Each row below holds a small network's activations on one input, seen along a few directions.
Each table varies a few parts of the input and shows all the possible inputs, shuffled.
A made-up example of a description, with smaller parts first: values(3) and (point or line(11) or (ring(5) and line(6))).
Shared parts are said once, and a part with two or three values counts as separate values.
(in the rows, 128 means zero)

Other details of the inputs vary at random and push rows far along two fixed directions, the same in every table; ignore that.

A family of inputs:
R1: [128 132 114 127 144 132 129 143 112 119 133 134 139 126]
R2: [133 130 125 136 125 127 147 142 114 124 125 129 115 133]
R3: [152 130 121 118 137 127 132 120 133 120 128 133 139 121]
R4: [159 150 137 113 149 123 111 119 143 132 129 110 129 152]
R5: [ 76 133 132 146  53 129 117 100 154 132 140 151  91 147]
R6: [128 133 137 128 139 134 122 147 109 132 123 129 139  99]
R7: [142 144 138 110 143 123 110 132 139 125 125 112 122 158]
R8: [134 122 144 139 129 128 142 143 112 138 115 120 120 107]
R9: [135 129 120 113 132 130 131 135 130 113 123 135 128 127]
R10: [132 133 118 115 142 132 127 133 125 112 119 141 140 130]
R11: [131 126 117 125 135 130 133 146 116 121 137 128 128 124]
R12: [140 145 136 122 146 123 112 145 126 130 137 106 121 154]
R13: [150 133 126 130 142 130 141 112 127 120 118 139 141 130]
R14: [134 122 137 127 124 125 134 147 116 136 124 117 124  98]
R15: [137 154 160 123 132 124 103 150 123 142 130 103 114 128]
R16: [130 120 140 138 146 134 137 140 108 135 115 125 137 107]
R17: [ 60   8  91 151 189 129 136  52 167 159 119 109 194 154]
R18: [155 134 128 131 126 124 146 115 132 123 118 134 125 131]
R19: [147 137 120 120 144 130 129 119 130 119 126 140 148 125]
R20: [ 93 136 128 140  50 124 110  90 162 137 155 147 104 133]
R21: [137 133 119 124 118 125 140 148 116 120 134 127 117 123]
R22: [143 121 118 112 132 123 142 134 129 115 118 128 129 127]
R23: [ 66 138 130 156  61 136 112 111 136 136 155 153 100 144]
R24: [131 125 137 126 135 130 127 149 114 133 126 121 130  97]
Description of these inputs: line(4) and (point or ring(5)).
The inputs of R21 and R22 match in every part but the line(4) part. If R2 is changed in the same way as R21 into R22, which row does it become?
Answer: R5

A family of inputs:
R25: [ 96  64 111 135 198 123 121 125 133 154 129  79 157 170]
R26: [133  88 130 110 203 118  86  71 180 155 128  80 175 174]
R27: [204 161 168 111 193 132 150 207  60 120  86 108 136  65]
R28: [216 150 143  96 187 121 158 208  77 115  96  96 129  87]
R29: [ 91  61 136 154 191 133 116 122 115 175 126  96 185  80]
R30: [104  47  75 130 166 134 160  97 128 124 124 148 193  92]
R31: [152  79 122 119 194 107 117  66 180 155 122  73 163 187]
R32: [ 37 128 143 151  51 134  64 122 146 163 179 133 111 100]
R33: [207 157 147  90 192 127 141 213  73 109 101 104 137  76]
R34: [113  43 114 138 173 116 147 118 133 161 125  80 160 113]
R35: [ 88 158 137 136  40 120  80  53 202 143 164 140  87 186]
R36: [130 249 160 111  79 140  78 212  90 101 159 148  70 136]
R37: [251 193 113  72 189 130 154 136 118  65  98 156 157 142]
R38: [163 220 153 116  34 131 137 191  96  97 137 161  51  90]
R39: [ 96  56  72 135 182 132 157 100 134 115 119 136 174 160]
R40: [144  84 126 116 197 110 102  68 181 161 122  73 166 184]
R41: [164 214 165 139  29 136 161 174  87  97 115 184  57  84]
R42: [147 238 147 117  52 134 124 194  96  87 143 160  44 149]
R43: [138 243 122 111  46 148 126 180  93  61 144 206  74 136]
R44: [ 42 123 110 158  41 131 117  95 158 127 162 161  86 179]
R45: [ 53 104 116 158  22 128 128  90 159 139 156 161  93 120]
R46: [ 83  69 115 130 204 130 105 128 133 150 134  86 166 159]
R47: [ 49 110 105 152  24 134 127  91 154 126 153 177 106 109]
R48: [145  75  87 116 183 119 140  45 182 121 113 127 184 174]
R49: [215 148 125 116 168 135 202 179  62  86  72 159 143  65]
R50: [ 94 148 126 138  39 119  99  43 204 131 155 155  93 192]
R51: [ 43 114 148 180  25 135 117  93 146 163 152 149  88 104]
R52: [101  60 108 138 192 120 136 121 133 150 130  80 152 172]
R53: [ 99  46  95 152 168 140 168  90 116 137 109 152 194  80]
R54: [ 44 113 162 180  31 130 110 101 145 175 152 127  86 112]
R55: [214 154 165 117 187 128 167 203  64 126  81 102 127  76]
R56: [239 198 149  76 216 122 100 161 117 108 112  99 152 143]
What is each input in this table made of?
Answer: line(4) and line(8)

A family of inputs:
R57: [197 181 162 103 124 120 122 159 120 127 109 110 108  95]
R58: [ 91  88 117 124 184 128 118 165 105 139 133  92 153 117]
R59: [ 47  54 103 166 103 130 133 108 132 159 152 133 149 100]
R60: [186 161 141 113 101 120 174 151 106  99 101 142  92 118]
R61: [167 185 158 113 140 136 112 181 103 117 125 117  94 138]
R62: [192 178 146  85 180 128 106 171 110 104 124 117 139 125]
R63: [ 92 126 139 164  72 131 128  97 146 143 141 146 104 123]
R64: [110  48  99 136 242 132 135  96 132 153 114  97 205 156]
R65: [ 37  58  79 143 120 140 129 113 133 129 150 138 146 141]
R66: [111 160 137 137  51 134 104  96 152 126 151 163 117 111]
R67: [ 83  88 108 134 130 120  98  78 178 159 153 105 143 166]
R68: [187 128 136 122 200 132 158 145  92 126  90 121 164 101]
R69: [105  64  99 123 198 128 108  82 160 145 144 105 192 150]
R70: [206 166 155  98 166 129 122 161 110 117 106 119 144  85]
R71: [ 80 134 121 140  46 137 138 150 111 118 143 177  93  93]
R72: [ 57  85 139 174  84 132 114  69 163 170 152 127 118 126]
R73: [ 36  25  84 153 173 136 118 106 136 160 151  95 178 137]
R74: [171 188 143 117 133 135 128 173  98 107 129 131  92 142]
R75: [ 93  35 109 146 157 120 124  52 180 180 131  92 176 125]
R76: [134  97 128 118 225 128 117 134 113 141 104  96 177 143]
R77: [147  88 141 133 209 125 135 122 113 152  92  99 180 103]
R78: [ 89 147 117 127  85 128  92  96 159 121 165 154 127 153]
R79: [170  86 121 115 201 127 139 106 131 137 113 112 189 100]
R80: [200 175 143  89 171 119 116 175 119 115 115  98 125 136]
R81: [197 159 127 108 159 116 156 172 101 100 111 113 115 155]
R82: [215 120 117 104 188 116 163 131 114 118  95 110 155 104]
R83: [ 81 172 127 146  72 138 102 116 133 124 147 162 107 159]
R84: [ 54 154 161 152  26 130  89 160 120 146 159 147  74  82]
R85: [206 154 142 117 144 115 176 159  98 112  96 116 116 114]
R86: [167  91  92 109 206 112 143 115 138 125 118  99 172 153]
R87: [120 167 145 130  79 122 114 141 135 129 147 122  80 165]
R88: [192 178 131  99 110 136 148 142 115  83 113 167 125  96]
R89: [ 68  36 105 169 160 129 135  53 156 167 121 123 190 128]
R90: [127 158 130 124  46 126 131 102 155 118 133 160  92 119]
R91: [185 162 118 107 166 134 163 167  99  81 105 143 114 143]
R92: [ 97 121 151 152  66 119 126 102 152 158 142 120  96 131]
R93: [170 174 159 108 131 121 118 179 113 121 122  98  94 151]
R94: [183 169 174 116 117 118 137 168 105 132 105 102  94 108]
R95: [ 74  67 101 143 114 119 135  83 168 139 138 122 131 184]
R96: [104 157 111 120  58 126 109 105 166 111 149 155  92 162]
R97: [193 107 119 120 191 130 187 139 103 104  86 132 145 107]
R98: [132  88 150 143 175 128 132 118 129 157 110  93 146 108]
R99: [ 91 172 123 132  72 139 118 121 130 103 135 177 103 157]
R100: [103 163 137 143  56 138 135 111 131 113 122 180 105 118]
R101: [142 162 111 101 117 132 120 127 137  87 136 165 127 143]
R102: [ 69 140 138 151  49 135 115 152 114 144 156 152  91  88]
R103: [135 159 128 132 120 131 127 141 118 113 137 142 101 153]
R104: [ 49 170 118 146  27 139  99 155 113 117 172 161  77 132]
The inputs of R91 and R97 match in every part but one. If R73 is changed in the same way as R91 into R97, which row does it become?
Answer: R102
What is each input in this table made of?
Answer: values(2) and line(4) and (point or ring(5))
Change only the line(4) part in R66. List by row number the other rows that result.
Answer: R70, R79, R88
Which other rows agree with R101 in the values(2) part and the line(4) part? List them by row number.
Answer: R65, R91, R95, R96, R99
Change only the ring(5) part in R64. List by row number the other rows that result.
Answer: R67, R69, R74, R87
Which other rows agree with R59 in the values(2) part and the line(4) part? List them by row number.
Answer: R63, R66, R82, R85, R89
Start at R94 and move only the line(4) part, one step at a time. The first step leads to R92. Which rows follow, in order?
Answer: R85, R60
